Each row below holds a small network's activations on one input, seen along a few directions.
In each table, some parts of the input vary, and every possible input appears once, in random order.
A made-up example of a description, with smaller parts first: one of 5 places around a ring, together with either a single point or (one of 2 separate values, together with one of 4 places along a line) or one of 9 places along a line.
Shared parts are said once, and a part with two or three values counts as separate values.
(in the rows, 128 means zero)

Other details of the inputs vary at random and push rows far along two fixed directions, the same in every table; ignore that.

Table:
x1: [124 158 114 146 116 104 137 148 133 145  88]
x2: [195 144 172 192 129 139 165  38 161 109 143]
x3: [ 87  88 154  83 151 179  90 197 100 150 181]
x4: [ 80  68 115  80 134 189  73 165 103 170 163]
x5: [ 95  59 152 114 124 216 110 164 129 142 213]
x6: [127 201 125  64 153  45 108 134 186 179  96]
x7: [120 144  90 144 116  94 130 133 144 124  84]
x8: [120 114 115  71 126  88  94 189 113 139 162]
x9: [ 80 166 115  30 154  71  85 183 159 189 137]
x10: [ 89  44 117 150  99 208 129 198 108 130 167]
x11: [190 177 115 150 125  31 131  56 136  86 109]
x12: [173 149 138 176 149 136 134  53 103 109 131]
x13: [ 73 156  93  76 120  91 103 220 138 181  88]
x14: [129  69 179 150 141 214 122 143  87 118 196]
x15: [147 148 147 197  95 134 158  96 126 106 100]
x16: [147 127 123 197 119 135 201  63 120  67 107]
x17: [140 173 139 107 147  85 132 103 152 157 136]
x18: [112  53 125 174  97 210 148 166 109 121 162]
x19: [131  63 172 149 118 223 126 130 145 124 204]
x20: [ 81 143  90  74 127  80 115 222 132 185  92]
x21: [140 191 129 174 102  80 147  86 144 110  68]
x22: [ 99  41 127 139 113 205 158 205 103 134 170]
x23: [164 118 121 208 115 127 191  71 130  80 111]
x24: [158  53 154 147 108 184 133 159  86 113 212]
x25: [ 72 137  72  60 134  71 116 213 145 157  89]
x26: [116  48 144 147 124 224 104 107  90 133 185]
x27: [ 65 153  89  48 139  79 145 210 129 164  89]
x28: [123 220 123  61 166  48 112 145 148 161 100]
x29: [173 156 157 190 139 143 151  40 134  73 149]
x30: [117 156 112 122 135  91 178 135 124 126  87]
x31: [157  32 165 120  99 220 136 148 111 114 152]
x32: [170 168 153 170 140 133 150  55 135  93 142]
x33: [167 133 139 170 136 136 134  35 108 128 125]
x34: [ 78 162 123  38 171  73  69 192 125 165 120]
x35: [167 137 159 192 145 136 133  37 120  72 136]
x36: [ 86  58 120 150  94 223 117 200 116 130 160]
x37: [164 145 125 177 146 136 121  40 115  91 125]
x38: [ 92  80 142  80 130 189  93 193 156 163 183]
x39: [137 175  96 153 131  74 182  73 141  86  66]
x40: [170 202 142 147 144  60 147  35 166 127 113]
x41: [199 185 124 151 125  28 143  57 131  95 113]
x42: [100  95 101 128 119 129 147 168 125 119 126]
x43: [137 191 124 177 102  75 141  81 145 100  66]
x44: [118  79 156 144 128 227 119 139 117 103 202]
x45: [104  65 130 180  91 217 134 167 110 114 159]
x46: [174 140 136 197 145 144 131  27 107  84 135]
x47: [125 128 125  21 132  85 103 203 135 176  80]
x48: [167 115 132 101 116 109 125 105 143 112  80]
x49: [110 182  99  62 156  56  84 112 130 185  84]
x50: [ 87 169  96  35 168  86  68 185 116 185 114]
x51: [139 146 133 199  92 137 144  85 137  87  96]
x52: [142 150 118  44 131  57 105 149 149 146  58]
Each input here is: one of 4 places along a line, together with either one of 2 separate values or one of 5 places along a line or one of 6 places along a line.
Changing only the place on the line of 4 turns x6 into x2. The same change can be made to x18. Which row results?
> x20
List by row number the other rows that have the place on the line of 4 in common with x44.
> x4, x5, x7, x11, x25, x35, x36, x37, x38, x39, x48, x51
A walk changes only the place on the line of 6. It starts at x6 and steps to x40. List the rest of the walk in order.
> x32, x3, x50, x49
Which other rows does x41 become when the choice among 2 separate values takes its other values? List them by row number.
> x31
Which other rows does x14 become when the place on the line of 6 takes its other values? List them by row number.
> x2, x12, x17, x28, x33
Which other rows does x47 become when the choice among 2 separate values takes its other values? List them by row number.
> x24

Table:
x53: [108  80 134 103 134 182 101 151 122 149 170]
x54: [137 100 146 135 127 161 106 120 113 119 168]
x55: [124 125 143 109 138 144 124 136 123 126 142]
x56: [ 96 150 117 110 136 106 127 178 143 150 131]
x57: [139 140 141 127 143 128 129 103 124 114 127]
x58: [123 171 114  76 150  77 104 129 158 161 106]
x59: [144 141 124 175 117 129 149  80 128 108  99]
x60: [129 116 143 125 143 153 121 116 113 118 143]
x61: [135 140 127 177 113 133 157  85 134  98 122]
x62: [165 140 119 146 130  86 157  86 128 100 107]
x63: [147 136 128 176 112 139 155  86 133 109 107]
x64: [103  32 142 139 104 242 116 195 100 125 183]
x65: [127 148 105  96 130  71 116 136 123 140  83]
x66: [147 152 139 141 134 119 134  95 126 134 131]
x67: [128 164 125  86 138  84  99 139 140 145 124]
x68: [117 141 129 152 116 122 148 118 144 118 119]
x69: [109 144 136  79 146 114 114 160 135 145 126]
x70: [118 103 126 174 116 167 136 105 111 104 140]
x71: [103 127 136  87 135 134 110 174 125 168 148]
x72: [152  97 132 154 110 148 146 111 114 105 126]
x73: [116 118 106  85 139  96 118 164 116 141 119]
x74: [132 103 133 115 121 125 148 155 132 125 138]
x75: [141 144 122 183 132 130 151  92 124 100 134]
x76: [140 129 123 175 121 137 139  82 118 110 103]
x77: [131 102 144 144 132 169 120 118 103 136 161]
x78: [120 117 135 101 136 138 113 138 147 149 145]
x79: [168 130 128 152 124 105 165  90 130  96 119]
x80: [112 181 103 114 142  77 130 147 142 142 109]
x81: [146 138 130 131 139 123 123  85 143 128 130]
x82: [108 130 109  98 132 113 100 166 124 146 102]
x83: [120 160 127  77 137  80  96 155 146 153 125]
x84: [145 149 136 142 137 117 129  92 122 133 130]
x85: [139 139 120 183 136 129 143  88 116 102 131]
x86: [111 135 124  99 121 112 117 177 147 148 105]
x87: [ 97  95 125 147 112 177 132 145 115 119 153]
x88: [161 161 124 157 121  97 144  90 145 107  86]
x89: [145 124 143 136 130 136 114 107 126 116 152]
x90: [117 125 124  88 116 102 128 175 138 147 108]
x91: [119  56 138 120 102 200 135 181 106 127 165]
x92: [ 98 138 119 103 120 117 124 171 145 157 102]
Describe the family of inputs behind these rows.
> one of 4 places along a line, together with either one of 4 separate values or one of 6 places along a line
Changing only the place on the line of 4 turns x57 into x60. The same change can be made to x84. Which row results?
> x77
Which other rows does x74 become when the place on the line of 4 takes its other values? List them by row number.
> x62, x73, x79
List by row number the other rows that have the place on the line of 4 in common with x79.
> x55, x58, x61, x63, x66, x67, x80, x88, x91
Which other rows does x74 become when the place on the line of 6 takes its other values? List them by row number.
> x56, x68, x86, x90, x92
Which other rows does x53 become when the place on the line of 4 takes its other values? List them by row number.
> x58, x78, x81

Table:
x93: [128  88 132 152 104 164 129 144 119 116 147]
x94: [127 134 115 129 121 111 154 131 137 127 109]
x95: [104 144 120  48 144  99  91 172 141 171 105]
x96: [188 118 153 209 120 156 160  30 121  75 161]
x97: [104 105 132  86 133 153 104 177 117 152 174]
x98: [120 159 125  97 137  94 110 135 145 146 128]
x99: [114  65 152 152 125 215 136 143 117 110 195]
x100: [ 97 173 105  97 141  85 106 142 123 148  93]
x101: [120 186 119  82 141  63 103 140 153 156 104]
x102: [154 202 111 153 121  42 154  60 160 117  53]
x103: [ 98 106 142  93 127 162 100 186 126 155 167]
x104: [110 126 115 109 121 121 145 164 133 141 117]
x105: [129 208 123 105 154  44 125 111 155 135  84]
x106: [105 148 131  95 143 117 116 159 139 142 132]
x107: [122 148 111 159 138 125 130 103 136 128 122]
x108: [174 140 132 151 135 111 135  57 131 105 118]
x109: [103 131 111  90 117 106 103 188 133 151 111]
x110: [126 101 139 161 102 169 145 129 126 118 130]
x111: [112  83 142 101 134 165 112 162 112 148 177]
x112: [134  94 132 144 115 155 134 148 111 111 138]
x113: [142 115 127 147 122 130 156 120 121 107 116]
x114: [ 92  71 136 151 122 227 118 174 111 140 182]
x115: [ 89 114 112  99 115 131 121 179 136 154 117]
x116: [142 156 122 189 136 128 144  70 137 112 120]
x117: [108  66 141 103 132 180 112 168 110 147 187]
x118: [131 149 132  84 142 101 107 131 138 149 102]
x119: [104 109 110  89 124 121 114 192 120 142 126]
x120: [193 148 153 200 124 129 156  28 128  80 140]
x121: [158 128 126 162 117 116 146 103 124  98 110]
x122: [105 106 126 113 117 151 140 182 123 142 132]
x123: [166 188 135 143 139  71 133  70 137 116 110]
x124: [137 144 112 137 117  89 126 119 139 121 100]
x125: [128  94 147 185 117 201 137 103  94  99 158]
x126: [104 158  96  67 141  61 125 174 136 152  85]
x127: [122  59 146 113 125 207 111 159 105 134 185]
x128: [116 111 129 141 107 152 138 142 132 129 121]
x129: [143 191 107 162 140  67 138  47 131 105  80]
x130: [104 128 125 144 134 160 119 150 124 143 139]
x131: [100 150 106  78 123  80  99 191 136 158  97]
x132: [117 121 108 105 131 107 139 154 126 130 112]
x133: [180 116 155 174 126 158 138  64 116  97 139]
x134: [ 72 158  97  67 145  93  94 179 120 166 107]
x135: [112 156 112  45 148  81  87 172 134 170 104]
x136: [174 177 109 164 129  50 152  60 142  93  72]
x137: [116  70 156 153 123 215 138 142 117 111 193]
x138: [124 132 129  82 140 116 107 134 138 149 117]
x139: [151 149 122 145 129  90 157 103 128 107  91]
x140: [192 112 166 211 124 159 161  27 116  81 153]
x141: [137 130 136 139 127 130 126 104 138 122 148]
x142: [133  64 163 144 124 202 128 138 101 126 190]
x143: [172 131 140 160 131 126 142  48 139 102 116]
x144: [124  94 135 147 110 172 155 147 122 122 141]
Describe the family of inputs behind these rows.
> one of 4 places along a line, together with either one of 2 separate values or one of 5 places around a ring or one of 6 places along a line
Changing only the place on the line of 4 turns x113 into x132. The same change can be made to x101. Which row results?
> x141
Changing only the place on the line of 4 turns x137 into x105. The same change can be made to x119. Which row results?
> x112
Which other rows does x129 become when the choice among 2 separate values takes its other values? List them by row number.
> x107
Which other rows does x114 become when the choice among 2 separate values takes its other values? List them by row number.
> x100
